A small network was shown many inputs. Here are its activations along a few directions, one row for each input.
Each table varies a few parts of the input and shows all the possible inputs, shuffled.
Descriptions start from the smaller parts, as in this example, which fits no table here: one of 8 places around a ring, together with either a single point or one of 9 places around a ring or (one of 3 separate values, together with one of 4 places along a line).
Shared parts are said once, and a part with two or three values counts as separate values.

Rows:
r1: [-49  15 120  61  41  10  -2  64 -46  -8 -37  -9 -97  32  41]
r2: [-47  58 115  64  44  19  24  15  49 -27 -32  16 -73  28  46]
r3: [ 19  25 -32 -25 -14   4  19 -30  63 -23   1  10  21  -6  11]
r4: [ 14 -27   1  -2   0 -17 -18  24 -71  30   8 -14   3  -3 -25]
r5: [ 16  12 -11  -7  -2  -6   4 -31  22  11  13  15  22  -6 -21]
r6: [-10 -23 -31 -11 -14  11 -14  17 -32  -1 -12  -8  17   1   2]
r7: [-10 -23  -9  -1   2 -10 -18   8 -34  24  -2   8  24  -9 -25]
r8: [  6  -4 -27 -21 -16  12   2  -3  -7 -13  10 -11   8   2   1]
r9: [  5 -37 -19 -16 -12   2  -8  31 -67  -2   4 -29  -7   7   2]
r10: [ 15 -15   3 -26 -16  -3   9 -38  31  12  11   1  27  -6  -6]
r11: [ 15  13 -28   8  -1  -1 -12   2  -7   2  18   8   9  -8 -11]
r12: [-71  20 112  68  44  21  -2  52  -8 -12 -51  10 -75  27  41]
r13: [-13  -2 -52  10   5 -10 -22  30 -32  11  -3   0  12   0  -3]
r14: [ 21  26 -14 -15  -1  -7  10 -48  58  -2   5  25  21 -13 -16]
r15: [-49  50 120  68  41  22  14  38  18 -18 -34   6 -79  28  40]
r16: [ 20   3 -13 -29 -20   3  26 -43  64 -14   0   4  26 -14  -1]
r17: [ 10 -52   1 -20 -18  -1  -5  20 -68  11   2 -36  -1  -4  -8]
r18: [ -5 -50   4 -16 -13  -4 -13   3 -26  28  -8  -8  32  -7 -13]
r19: [ 17  39 -56  -5   4 -10  12 -23  61 -17   8  18  10  -2   2]
r20: [  5  18 -50   1   1  -4  -9   5  -8  -3  16  -2   0   2  -5]
r21: [ 12 -28   7 -26 -18  -3   2 -19  -2  16  13 -10  22  -5 -14]
r22: [ 22  -4  -1 -33 -14  -3  16 -54  67  -2   2  11  27 -11  -3]
r23: [ 24  39 -32   0   2  -7   5 -30  62 -14   9  28  17 -14   0]
r24: [ -9 -16 -30  12   6  -4 -23  20 -31   8   2  10  14  -8 -10]
r25: [-14 -46  -9 -18 -18   1  -5   6 -32   7  -8 -13  22  -7  -8]
r26: [  5 -17 -41   7   5 -18 -16  41 -67   9  12 -20 -12   8  -5]
r27: [ 12   0  -8  -8  -4  -2  -7 -16 -11  13  14   4  14  -6 -28]
r28: [  8 -26  -7 -25 -22  10   8 -16  -7  -4   9 -18  13  -6 -12]
r29: [ 13  12 -30 -20 -15  13   8 -19  26 -13   7  -1  15  -2   9]
r30: [ 12 -13 -10 -26 -20  10  16 -34  25  -7   7  -7  18  -7  -4]
r31: [ 19  22 -31   9   3  -4   2 -11  28   0  18  18  17  -8  -5]
r32: [-40  80 113  58  43  12  28   2  86 -35 -40  24 -67  18  49]
r33: [ 11 -59  15 -23 -12 -10 -12  12 -63  25   6 -29   4  -1 -12]
r34: [  8  30 -53  -1   3  -5  -1 -12  23  -7  15   8   4   1   1]
r35: [  8 -21 -18   9   5 -19 -19  37 -68  12  17  -9  -6  -3  -8]
Changing only one part turns r20 into r19. The same change can be made to r11. Which row results?
Answer: r23
What is each input in this table made of?
Answer: one of 5 places along a line, together with either a single point or one of 6 places around a ring
Change only the place on the ring of 6 in r4. List by row number the other rows that result.
Answer: r9, r17, r26, r33, r35

Rows:
r36: [ 10 -16  26 -41 -32  18   2 -38  -5   9   9  -7  22   5 -18]
r37: [-48  44 119  63  35   7  21  39  31 -23 -20   6 -82  24  50]
r38: [-46  56 103  54  37   8  23  40  30  -1 -36  12 -86  28  34]
r39: [ 21 -19   1 -19  -9 -18   8 -30  40   1  20  12  27 -19  -6]
r40: [-16 -39   8 -13 -22  12 -23  17 -41  23  -1 -24  22  -4  -4]
r41: [  9 -12  -1 -24  -4 -20   1 -43  30   3  -8  24  23 -13 -23]
r42: [-16 -57   4 -13  -8 -11   0   8 -34  20   4 -24  11   7   2]
r43: [ 15  27 -69  -4   0   6   5 -23  55 -27  -1   6   8 -20   2]
r44: [-16 -48   6  -8  -9  -8 -13   1 -49  21 -18 -22  11  -7  -2]
r45: [ 29  45 -60 -10  -9  -2   2 -21  57  -6  11   3  16  -3   9]
r46: [ 16  26 -60  -4  -6  -6  13 -34  55 -21  22   9  17  -7  23]
r47: [ 22  -8 -39  -2   8 -10 -16  42 -45   4   5 -20  -9  -6   5]
r48: [ 10 -17 -29  -6  -7 -19  -9  37 -46  -8  22 -16  -7  -5   8]
r49: [ 13  -4   3 -21 -11   0  -9 -36  28   7   9  24  37 -20  -7]
r50: [-12 -49  12 -17 -27   3  -7   9 -32  20 -15 -12  23  13 -13]
r51: [ 11  21 -51  19  22 -14 -12  19 -26  20  18  -1   0   6 -20]
r52: [ 10 -25  21 -41 -26   3  13 -34  -2   3  -2 -18   8  -3 -31]
r53: [ -8 -40  -1 -16  -2  -8  -6  13 -35  36 -10 -30  10   8  -6]
r54: [-59  44 107  63  51  12  15  30  23 -27 -50  11 -88  22  32]
r55: [  3 -10 -35  -2   3   6 -24  38 -53  -8  10 -11   0 -12   7]
r56: [ 21  -5  -7 -22   9 -21   8 -41  32  20   0  18  26  -6  -8]
r57: [ 23 -17  18 -38 -15   0  17 -39  -3  21   3 -16  13   7 -13]
r58: [ 13 -29  26 -38 -26  11  26 -43  -1   3  -3  -7  26   7 -16]
r59: [  8   5 -48  22   8   7  -9  23 -19   0  10  14   8   4 -28]
r60: [-53  55 117  70  45  32  -2  31  20 -21 -35  17 -71  21  51]
r61: [ 20 -14   6 -20 -16  -6   8 -35  37   1  -1  24  41 -15 -13]
r62: [ 12 -21 -33  -3  -4   2  -6  41 -44 -13   0  -8   2  -8   0]
r63: [ -1  15 -47  16  10 -12 -20  18 -31   4  10   5  -4  -2 -35]
r64: [-51  48 121  62  31  22  25  41  31 -27 -40  11 -69  22  36]
r65: [  4  23 -39  22   0   6 -34  17 -36  10  26  13  13  -4 -14]
r66: [ 21 -33  25 -30 -25   1  19 -43  -3   4  19 -16  15  -4   1]
r67: [ 20  24 -63  -5  -9  18  15 -17  65 -28   2  11  25 -10   4]
r68: [  9   9 -41  19   2 -16 -17  13 -24   7  31  13   0  10 -16]
r69: [  9  34 -64  -8  -3  18  -5 -31  54 -19   7  21  21  -1   8]
r70: [ -2 -14 -36  -4  10 -20  -9  29 -59  -8  -1 -18  -8 -16   0]
Changing only one part turns r49 into r39. The same change can be made to r40. Which row results?
Answer: r42
What is each input in this table made of?
Answer: one of 5 separate values, together with either a single point or one of 6 places around a ring
List by row number the other rows that have the choice among 5 separate values in common with r59.
Answer: r50, r58, r61, r62, r64, r67

Rows:
r71: [ 16 -13 -50  15  13 -27 -35  34 -68  26  21  11  13 -12 -29]
r72: [-39   6  39  51  31   3 -11  65 -49  -5 -21  -6 -53  20  27]
r73: [-31  25  72  32  22   9  14   6  29  -8 -27   6 -38  15  20]
r74: [ -4 -15 -19  10   1  -2 -11  44 -63   0   7 -21 -18  10   6]
r75: [ 18 -36   1  -9  -2 -19 -19 -11 -29  40  17  12  38 -20 -39]
r76: [-36  -9  91  29  16  13   3  20 -13   3 -29  -4 -34  10  14]
r77: [ -3 -33  32 -16 -13   6   3  -5 -27  10   0 -18   1   0  -7]
r78: [  9  38 -14  -4  -2  10  22 -31  64 -24   6  10   1   3  11]
r79: [ 21 -39 -85 -30 -26  -9 -17  29 -67  -6  14 -24  19  -7  -5]
r80: [ 29 -26 -60 -50 -36  -4   7 -28  13  -7  15 -15  41 -14  -8]
r81: [ 25  11 -80 -46 -30   6  14 -49  56 -23  13   2  39 -13  -1]
r82: [  3   4  11 -13  -8   3  13 -19  17  -3   4  -9  -1   3  -1]
r83: [ 23 -63 -37 -54 -38  -1  -1 -14 -30   8   9 -22  42 -13 -13]
r84: [ 24  -2 -21  -5   4 -23  -8 -27  17  29  20  21  35 -16 -33]
r85: [ -8  14  38   9   5   4  10  -3  23  -1 -10  -2 -17  10  14]
r86: [-28  65  47  35  29  15  21 -10  74 -33 -26  28 -39  12  29]
r87: [-23   2   8  27  13   7 -17  53 -58   2  -9 -17 -33  14  12]
r88: [-13 -23  59   5   1   8   0  10 -20  11 -14 -11 -14   7   8]
r89: [-10  53  14  14  10  12  16 -20  70 -22  -8  17 -15  10  22]
r90: [ 27  42 -46   0  10 -12  -3 -45  62   4  18  41  32 -20 -28]
Changing only one part turns r79 into r74. The same change can be made to r80. Which row results?
Answer: r82
What is each input in this table made of?
Answer: one of 4 places along a line, together with one of 5 places along a line
Start at r81 and move only the place on the line of 5, one step at a time. The first step leads to r90. Which rows follow, in order?
Answer: r78, r89, r86
Change only the place on the line of 4 in r86. List by row number the other rows that result.
Answer: r72, r73, r76

Rows:
r91: [ 12 -17 -19  -5  -2  -8  -3  30 -48   6  12 -29 -11  13  -1]
r92: [  9 -41  34 -17  -2  -6   5 -11 -25  28   2  -2  21 -16 -26]
r93: [ 20 -12  20 -12  -4  -9  13 -33  34  15   3  15  24 -19 -25]
r94: [-20 -22 -27  -6  -5   4 -28  24 -46   7 -17 -10   9   2   4]
r95: [ 18 -31  23 -30 -21   5  20  -3 -17   7  11 -27   3   5   3]
r96: [-11 -25 -26 -10 -11  -4  -8  28 -52 -10  -3 -26 -11   0  15]
r97: [ -5  28 -45  -7   2   6  -2 -18  44 -15 -13  14  14   2   7]
r98: [-25 -28 -20   8  -1  -8 -28  20 -45  27  -2  -2  17  -4  -8]
r99: [ 25  43 -26   0   6 -10   9 -25  27   5  19  12  -3   0 -12]
r100: [  4  22 -46 -10  -4   0  16 -11  33 -32   0   1  -6   3  13]
r101: [ 28  -3  11 -26 -18   5  24 -25  38  -8  11 -16   7   1   1]
r102: [  6 -11   2 -32 -27   8  21 -25  34 -23  -2 -11   4  -9  15]
r103: [-29  25 100  35  13  13  20 -11  50 -14 -27   8 -35   9  33]
r104: [-12 -37  16 -33 -21  21  -3 -11 -14  10 -19  -7  24  -5   8]
r105: [-14 -47  22 -16 -11   8   0 -12 -12  19  -7   0  33   0 -21]
r106: [ 13 -11  -5   3  -2 -18 -17  19 -58  23  15 -19 -10   2 -15]
r107: [ -3 -17  10 -11 -15   5   3 -37  45   9  -7  12  35 -11 -12]
r108: [  5 -28  -9  10  11 -26 -25  23 -53  29   1  -4   6 -11 -22]
r109: [-10  22 -38   6   4  -6  -8 -26  42   5   3  28  22  -7   0]
r110: [-34  69  53  48  40   3   9   8  50 -23 -21  20 -46  14  34]
r111: [ 12  14 -36  19  24 -12 -16  14 -17   7  22  22   9 -12 -25]
r112: [-41   9  66  45  36   6  -9  60 -35   1 -29  -8 -64  23  19]
r113: [ 20 -27  38 -23 -16  -4   3 -15 -28  18  12 -17   7  -2 -19]
r114: [ -2  12 -53   4  -1   9   5  20 -16 -32  11  -8  -8   0   8]
r115: [ 30   4  22 -17 -17  -4  20 -35  30   8  10  -4   8  -5 -23]
r116: [ 27  23 -33  17   4 -10  -9  11 -22   3  24   4  -8   2 -19]
r117: [ -2 -41  13 -35 -27   7  13  -2 -21 -11  -6 -22   2  -1  14]
r118: [ -2 -10   5 -28 -18  17   0 -33  46 -10 -16   2  27  -8   4]
r119: [-32  54  46  58  37   6  -7  51   0 -19 -15  22 -55  16  30]
r120: [-15  11 -49  22   9   2 -14  13  -6   3  13  19  19  -3 -14]
r121: [ 25  16 -44   9   1  -1   0  19 -12 -11  23  -8  -8   7   6]
r122: [ 29  28 -36  -6  -1  -8  10 -14  36 -12  15   0  -4   7  15]
r123: [ 16  25 -27   2  18 -21  -9 -24  32   9  14  35  12 -14  -9]
r124: [ -8  14 -53   9  -1  12 -18  15  -7 -14  -5  10  11  -2   5]
r125: [-31 -12 108  30  18  21  17  15  -6  -4 -34  -4 -46  22  19]
What is each input in this table made of?
Answer: one of 5 places around a ring, together with either a single point or one of 6 places around a ring
Changing only the place on the ring of 5 turns r108 into r123. The same change can be made to r106. Which row results?
Answer: r99
Change only the place on the ring of 5 in r117. List by row number the other rows that result.
Answer: r96, r100, r102, r114
Start at r120 and move only the place on the ring of 6, one step at a time. The first step leads to r124. Which rows follow, in order?
Answer: r114, r121, r116, r111
